These are the activations of a small neural network, seen along a few directions. Each row is one input.
In each table, some parts of the input vary, and every possible input appears once, in random order.
Descriptions start from the smaller parts, as in this example, which fits no table here: values(3) and (point or line(11) or (ring(5) and line(6))).
Shared parts are said once, and a part with two or three values counts as separate values.
(in the rows, 128 means zero)

Other details of the inputs vary at random and push rows far along three fixed directions, the same in every table; ignore that.
These rows show it; all are for the same input, with only those details redrawn:
[175 176  92 120 139 114 131 126 131 127 120 155 153 102]
[222 165  72 109 128  88 128  87 123 124 122 175 157 134]
[214 171  70 114 131  89 127  93 122 130 131 177 166 134]
[ 40 107 138 123 156 102 134 149 104 124 187 169 164 164]
[149 184  58 145 160  82 120 123  90 172 212 204 235 162]
[147 158 128 108 135 137 139 142 151 100  80 125 105  73]
[227 165  74 106 125  90 129  86 128 121 114 172 150 129]
[103 124 155 101 133 138 143 148 150  84  82 120  86  87]

A family of inputs:
x1: [ 32 141 138 141 168 123 127 176 124 126 161 153 175 128]
x2: [148  51 167 102 108  85 127  54 126  86 124 156  92 183]
x3: [ 65  47 153 145  79 107 130  84  51 183 196 126 221 218]
x4: [123 147 130 168 132 160 133 157 137 157 177 104 147  99]
x5: [230 153  90 156 116 121 123  87 134 159 169 137 173 147]
x6: [104 113 163 157 127 155 140 142 160 114 111  97  91 109]
x7: [ 98 111 153 134 134 128 131 133 156  96  76 123  72  77]
x8: [110  94 136  90 127 134 118 137 127 111 105 107  67 180]
x9: [110 157 133 180 143 159 129 159 141 157 168 110 159 107]
x10: [243 163  99  98 118 111 125  81 128 119 132 153 166 134]
x11: [ 34 106 140 174 101 142 133 141 102 170  91  94 173 114]
x12: [ 70 174 132 182 170 134 115 164 115 167 186 153 194 102]
x13: [ 98 114 160 138 136 131 125 131 162  92  70 121  82  84]
x14: [134 169 139 120 143 146 133 151 145 110 103 125 136  84]
x15: [152 162 148 108 133 153 135 143 150 100  93 114 122  78]
x16: [118  92 151  80 116 155 115 141 123 117 136  90  82 175]
x17: [128 156 130 151 143 134 126 139 144 128 104 132 114  67]
x18: [111  79 167 121 124 107 127  96 146  86  92 139  81 133]
x19: [189 158  92 170 129 124 128 110 158 137 102 132 129 115]
x20: [136 160  88 113 138 149 115 170 143 136  79  99  75 108]
x21: [130  33 160 115  53 105 141  46  91 130  80 107 127 189]
x22: [ 52 125 162 154 151 140 124 161 109 147 198 136 159 109]
x23: [162 155 119  94 118 178 116 169 133 139 118  74  84 105]
x24: [130 149 113 172 136 143 138 147 158 135 106 114 105  87]
x25: [243 160  86  96 117 100 131  80 124 120 125 161 150 130]
x26: [106  63 168 119 123  96 119  83 103 121 202 160 154 193]
x27: [211 171  40 117 134 101  99 113 122 159 117 149 140 176]
x28: [155 152 159 136 128 154 124 129 150 118 106 109 115  67]
x29: [ 96 165 130 165 156 136 123 155 123 152 156 142 153  81]
x30: [134  49 138 129 107  91 141  75 135 100 130 143  78 190]
x31: [ 59 103 121 110 145 126 115 161  89 152 195 128 124 201]
x32: [180 177  99 116 137 120 132 125 128 128 127 151 154 102]
x33: [109 174 112 127 150 171 108 187 115 166 163  99 143 133]
x34: [222 172  51 111 130 110 103 110 122 155 112 141 130 171]
x35: [ 85 159 115 191 154 143 132 168 123 174 196 131 172 116]
x36: [ 86 163 139 164 155 149 118 166 106 172 217 135 194  91]
x37: [108 123 169  95 128 153 142 152 138  94 122 108 107  89]
x38: [100  91 167 140  73 157 145 109 119 136  36  66 113  97]
x39: [136  59 134  76 113  71 139  76 132  68 100 167  87 180]
x40: [196 158 100 166 125 129 130 108 155 137 107 127 127 115]
x41: [128 116 143  83 115 168 123 162 137 114  99  74  48 122]
x42: [110 120 156  97 130 135 144 142 152  80  76 119  80  88]
x43: [ 77 133 175 112 143 159 132 167 126 115 169 115 159 109]
x44: [ 57  92 157 143 144 108 125 127 102 136 198 160 149 154]
x45: [155 157 149  98 124 163 137 152 141 109 124 102 126  66]
x46: [130 166  94 117 142 153 116 175 132 145 101 102  89 114]
x47: [122  72 145  87 122  80 133  83 125  78 124 167 117 192]
x48: [115  40 161 122  58 111 138  59  82 145 113 106 153 191]
x49: [125 149 112 178 140 140 130 145 168 130  94 115 116  94]
x50: [128  69 114  78 117  99 119 104 106 115 135 135  71 221]
x51: [146 145 131 159 124 159 138 146 153 137 130  97 111  85]
x52: [ 80  66 156 143  75 126 140  95 103 140  65  95 132 144]
x53: [109 129 146  99 130 169 119 169 139 117  94  80  65 129]
x54: [ 44  84 121 175 146  98 132 138 123 139 178 156 138 175]
Changing only one part turns x48 into x52. The same change can be made to x9. Which row results?
Answer: x19
Changing only one part turns x2 into x18. The same change can be made to x31. Which row results?
Answer: x46
Describe the family of inputs behind these rows.
Answer: line(6) and (point or (values(2) and line(4)))
Which other rows does x45 become when the line(6) part takes its other values? List them by row number.
Answer: x25, x32, x37, x39, x42
Which other rows does x23 become when the line(4) part takes its other values? List them by row number.
Answer: x4, x36, x45

A family of inputs:
x55: [172 148  86 142 121 109 121 103 113 157 132 146 162 145]
x56: [165 166  89 126 138 116 117 125 109 154 165 153 174 142]
x57: [105  71 147  98 126  87 132  94 112  98 161 165 128 189]
x58: [163 185  95 155 131 142 124 140 132 158 106 120 155  84]
x59: [217 174  89 119 133 126 123 118 151 122 101 135 110 102]
x60: [ 99 185 125 166 146 162 130 176 139 152 110 108 153  57]
x61: [ 54  97 174 146 125 145 137 146 125 127 138 108 129 118]
x62: [131 111 102 129 115 113 120 111 102 155 144 132 146 185]
x63: [118  58 155 109  92 125 131  96 116 120 119 103  95 181]
x64: [170 148  93 146 125 102 126  98 120 146 132 157 170 135]
x65: [148 136 105 127 146  99 124 115 128 123 161 168 144 151]
x66: [104 108 175 131 109 162 140 139 148 109  78  82  86  82]
x67: [ 55 136 126 136 159 146 118 185 114 151 184 123 137 153]
x68: [124 125 149 113 138 140 134 144 160  89  95 117  73  96]
x69: [101 138 126 160 130 136 125 139 109 166 166 126 176 128]
x70: [197 160 112  97 113 157 123 134 144 123  76  92  90  99]
x71: [ 12 131 166 136 160 157 129 198 118 133 170 117 143 110]
x72: [122  83 161  87 116 119 135 111 137  83 103 125  80 141]
x73: [168 148 129 128 112 149 135 126 157 113  49  97  90  69]
x74: [125 116 140 108 134 133 129 138 147 100 109 120  77 124]
x75: [102 152 132 166 135 142 130 145 120 158 154 126 177 102]
x76: [115  74 148  98 129 103 131 107 137  86 129 145  80 169]
x77: [168  93 126 129 104  93 132  66 117 124 136 153 148 165]
x78: [135 131 121 117 136 111 127 119 119 125 153 153 150 143]
Describe the family of inputs behind these rows.
Answer: line(4) and (point or line(5))
Changing only the line(4) part turns x65 into x77. The same change can be made to x74. Which row results?
Answer: x69
Which other rows does x58 become when the line(4) part takes its other values? List them by row number.
Answer: x59, x66, x71
Which other rows does x56 become when the line(5) part takes its other values? List them by row number.
Answer: x57, x71, x72, x78

A family of inputs:
x79: [138 108 132 141 112 118 136 102 132 124 111 128 127 130]
x80: [163 134 123 131 118 134 132 118 142 126 116 119 132 120]
x81: [226 182  73 140 124 102 122  87 123 151 120 163 178 112]
x82: [126 106 132 124 118 114 128 106 111 131 157 138 151 165]
x83: [117 164 126 146 152 140 125 157 134 138 143 130 141  99]
x84: [199 168  94 136 115 126 123 106 132 143  81 126 141 101]
x85: [126 115 136 114 124 134 137 131 145 103 104 115  93 126]
x86: [127 115 140 107 119 135 137 132 134 108 104 116  97 121]
x87: [134 124 124 138 121 125 128 117 137 125  94 123 117 125]
x88: [ 90 145 123 154 140 136 135 156 132 139 125 126 142 103]
x89: [ 99 153 133 138 147 139 123 155 121 143 154 134 148 104]
x90: [124 106 124 125 126 117 119 117 123 128 130 131 112 154]
x91: [129 107 140 129 118 132 129 119 134 122 119 116 105 122]
x92: [126 111 128 124 135 105 126 113 122 119 157 155 134 164]
x93: [231 186  77 135 123 132 120 111 140 146  98 128 137 109]
x94: [124 108 125 126 135 102 120 111 120 123 157 155 129 157]
x95: [ 98 152 123 136 143 140 129 161 118 147 149 125 148 112]
x96: [ 99 148 135 135 146 142 122 156 125 136 143 127 138  95]
x97: [123 107 125 109 123 112 132 118 120 119 141 140 136 160]
x98: [127 116 132 119 127 127 134 131 136 115 115 122  99 129]
x99: [124 114 134 116 121 131 121 125 125 125 110 117 105 128]
x100: [179 147 103 118 129 109 123 105 124 131 143 154 161 140]
x101: [116 128 140 140 129 141 133 138 132 134 133 114 126 116]
x102: [ 98 152 127 140 142 144 121 159 116 153 144 120 149 118]
x103: [130 109 149 124 116 140 137 121 144 109 107 107 102 122]
x104: [122 111 119 114 126 109 130 115 112 126 153 145 142 167]
x105: [103 146 131 154 138 147 131 155 126 148 153 120 153 114]
x106: [126 113 139 110 129 118 129 115 125 110 136 140 127 144]
x107: [124 109 127 125 125 118 122 117 125 129 131 132 112 156]
x108: [124 107 133 109 120 120 131 120 123 119 124 130 106 139]
x109: [114 136 139 129 141 134 129 145 143 115 130 128 129 116]
x110: [118 116 112 133 134 108 120 115 111 140 166 150 155 185]
x111: [126 116 135 120 125 132 127 129 141 114 109 116 110 139]
x112: [136 127 133 135 127 119 132 116 143 112 102 135 117 112]
x113: [130 111 147 118 113 135 133 122 133 116 116 113 124 127]
x114: [140 119 126 116 119 123 121 115 121 130 118 127 115 141]
x115: [130 139 129 144 127 141 128 135 132 141 133 118 130 109]
x116: [100 156 130 145 153 139 126 158 133 133 154 133 150 113]
x117: [111 128 129 129 133 138 129 148 137 124 119 117 103 108]
x118: [159 168 102 140 126 133 132 131 132 142 100 127 146  89]
x119: [112 134 127 131 135 137 134 150 134 125 129 123 119 121]
x120: [129 119 146 111 127 131 132 126 133 107 117 128 110 121]
x121: [122 104 121 113 123 110 126 115 112 127 143 141 124 153]
x122: [113 131 137 132 134 143 126 146 136 128 113 110 108 119]
x123: [ 99 153 127 140 141 147 122 160 117 150 144 121 151 120]
x124: [129 106 149 119 111 137 129 120 130 118 108 108 101 112]
x125: [123 110 125 131 124 108 125 109 101 146 173 146 162 168]
x126: [127 113 136 113 123 133 137 133 148 103 102 115  98 126]
x127: [126 114 144 109 118 138 128 130 137 110  97 109 106 129]
x128: [118 111 114 127 131 105 126 118 115 135 161 151 134 166]
x129: [131 110 153 117 111 140 135 123 133 113 107 108 106 119]
x130: [163 142 131 113 127 131 129 121 137 116 106 125 112 103]
x131: [128 102 145 119 112 125 129 111 122 124 127 122 115 136]
x132: [ 94 143 135 159 130 139 131 144 117 152 137 122 166 103]
x133: [100 151 135 144 149 140 124 158 134 135 144 130 132 101]
x134: [118 117 116 124 130 109 120 114 103 141 164 148 160 181]
Describe the family of inputs behind these rows.
Answer: values(2) and line(4) and (point or line(6))
Changing only the values(2) part turns x129 into x105. The same change can be made to x96. Which row results?
Answer: x94
Changing only the values(2) part turns x121 into x117. The same change can be made to x84. Which row results?
Answer: x87
Which other rows does x122 become when the line(6) part takes its other values? List them by row number.
Answer: x90, x93, x107, x110, x111
Which other rows does x116 become when the values(2) part takes its other values? List them by row number.
Answer: x106

A family of inputs:
x135: [ 56  95 159 139 126 141 126 151 113 140 149 104 133 153]
x136: [ 66 118 153 114 146 140 134 165 123 122 144 124 122 134]
x137: [123 223  88 198 168 152 127 181 134 184 177 136 210  66]
x138: [181 144 101 113 118 110 125 106 120 127 128 149 146 138]
x139: [181 152  95 106 142 106 120 110 128 114 135 160 133 138]
x140: [ 85  86 138 118 125 120 124 131 110 125 162 130 122 181]
x141: [ 62 143 115 129 168 126 113 167 104 151 208 154 171 167]
x142: [180 138 102 120 119 108 128  97 123 130 128 146 150 131]
x143: [159 110 141 125 103 149 126 121 141 126  82  84  82 116]
x144: [135 101 131  94 122  97 129 105 120 108 138 152 119 172]
x145: [158 190 108 127 158 138 125 154 145 123 119 135 124  75]
x146: [132  82 123 106 122 105 121 107 116 127 157 138 102 196]
x147: [ 73  74 160 141 127 102 127 111 116 125 161 151 145 167]
x148: [184 137 112 134 118 107 126  91 125 135 116 141 149 121]
x149: [151 112 151 147 104 138 144  99 153 109  75 105  98  97]
x150: [152 119 151 112 103 136 134 116 141 107  72 102 103 103]
x151: [186 141 102 115 116 118 132 105 121 137 119 136 144 136]
x152: [ 81  64 159 122 102 102 135  92  97 125 147 140 145 185]
x153: [188 140  97 123 111 122 124 106 124 143 125 124 134 145]
x154: [155 169 125 167 120 148 131 126 140 150 101 119 152  67]
x155: [115 178  98 165 144 142 113 155 104 188 177 129 212 121]
x156: [112 144 157 135 134 161 134 162 163 104  87 106  89  56]
x157: [111 101 149  94 124 135 129 132 140 102 111 112  85 138]
x158: [181 135 114 142 107 111 132  81 119 141 112 138 152 119]
x159: [113 140 161 128 121 172 137 161 145 121  72  80 106  69]
x160: [189 143 108 138 104 119 129  84 120 141 106 133 158 115]
x161: [108 113 141 150 109 152 128 132 117 153 123  93 122 128]
x162: [ 50 114 164 144 138 144 130 159 121 130 140 115 148 110]
x163: [130  94 150 126  93 140 134 105 125 124  94  94 101 138]
x164: [137  92 128 100 117 107 131 104 113 113 135 146 123 173]
x165: [118 189  81 154 170 139 106 177 108 181 204 145 174 141]
x166: [ 76  59 144 102 121 102 124 108 104 115 172 148 127 206]
x167: [179 132 106 133  99 124 124  85 114 152 119 124 156 141]
x168: [112 105 150 116 146 123 135 131 156  80 118 135  74 131]
x169: [ 85 161 157 149 156 170 140 188 171 110 103  98  93  52]
x170: [173 131 108 125 122 101 131  94 123 129 132 150 144 132]
x171: [ 48  85  94 154 132  88 124 127 114 143  95 147 115 192]
x172: [187 141 100 140 128 110 129 100 142 120 129 151 133 128]
x173: [112  87 163 139 118 126 138 113 149 101 103 115  99 124]
x174: [101 189  94 141 171 121 115 171 103 161 202 167 197 139]
x175: [ 76  93 136 106 145 114 120 139 112 118 176 143 113 196]
x176: [181 146 100 111 132 106 124 105 127 123 132 154 140 135]
x177: [110 147 157 120 122 164 140 164 150 111  80  89 100  64]
x178: [139 104 153 119  96 142 141 105 127 118  78 102 108 118]
x179: [196 153  98 118 122 118 124 105 131 122 113 143 138 112]
x180: [185 139 108 134 120 108 128  96 136 130 124 152 140 122]
x181: [117  91 146 113 115 142 127 134 133 113 115 102  75 141]
x182: [ 68 156 131 141 154 157 123 190 124 152 164 111 141 119]
x183: [159 189 110 136 157 141 122 153 154 123 119 141 123  76]
x184: [ 57 113 149 143 136 156 128 173 121 148 155  98 119 129]
x185: [113 157 148 104 148 168 133 179 153 101  86 100  80  76]
x186: [134  97 131 104 131  91 131  98 123 106 142 158 115 162]
x187: [185 140  98 116 113 121 123 102 126 140 124 129 141 137]
x188: [140 111 145 110 121 124 135 116 142  94  96 125  89 107]
x189: [ 59 133 153 142 157 137 129 170 137 125 156 138 130 108]
Describe the family of inputs behind these rows.
Answer: point or (line(6) and line(9))
Which other rows does x158 become when the line(9) part takes its other values? List them by row number.
Answer: x149, x152, x154, x160, x161, x163, x167, x178
Which other rows does x187 become when the line(6) part takes its other values? List them by row number.
Answer: x141, x155, x157, x166, x167
